A small network was trained on made-up records. Each row is its average activation on records with the value named, seen along a few directions.
Related values have similar rows: they may be neighbours, one step apart, or belong to one group.

Other fields vary at random and push rows far along one fixed direction, the same in every table; ignore that.

Field BEDU:
vedab: [-12  23  -3  11 -11  -6  16  -5  -1  43]
tere: [-15  -1 -14  -3 -15  -3  11  -9  11  16]
nivat: [-2 -4  8 -2 -6  1  9 13  2 -7]
foz: [ 14 -17  18 -18  24  -5   3  36   8 -59]
legus: [ 10  -3  -2   4   7   5 -10   1   1  -7]
lera: [  7  -6  17 -13  -2  -2  -4  -9  -8  -9]
rom: [-32  23 -21  13 -12   8 -12 -24  -7  42]
duno: [  0   1  -1   7  10  -1 -11  -8  -5  26]
pagug: [ 13 -11  12  -2   0   9   2   2   1 -29]
laga: [ 17  -4 -14   3   3  -7  -4   3  -1 -15]
BEDU is arranged as a tree with 3 forks.
Q: List every value one step from vedab, in the order listed.
A: nivat
Q: List every value one step from rom, in the order listed.
A: legus
Q: List every value one step from lera, in the order listed.
A: pagug

Field MUP:
bonat: [  1 -15  13 -12   6   3   3  -5   6 -18]
govo: [ -3  11  17   7  14 -10  18  28   0   7]
lobu: [-33   2 -29 -17 -12  17  12  -9 -25  49]
gem: [ 54 -19   3   3  14 -26  -6  12   9 -43]
nopiv: [-20  10   8 -14 -21 -11  10 -13  -3   3]
dok: [-6  3 -9  7  3 -3 -1 -1 11 22]
kom: [ -5 -13   2   7  10   2 -18  -6   7  -2]
rumig: [-18  14 -29  16 -24  10  11  -3  11  20]
muz: [ 19   0   2   2  25   1 -31   7  -5 -52]
tipeg: [ 12   6  21   1 -15  17   1 -11 -11  14]
MUP is arranged as a tree with 3 forks.
Q: List every value one step from dok, in the order listed.
A: govo, gem, kom, rumig
Q: List every value one step from lobu, in the order listed.
A: bonat
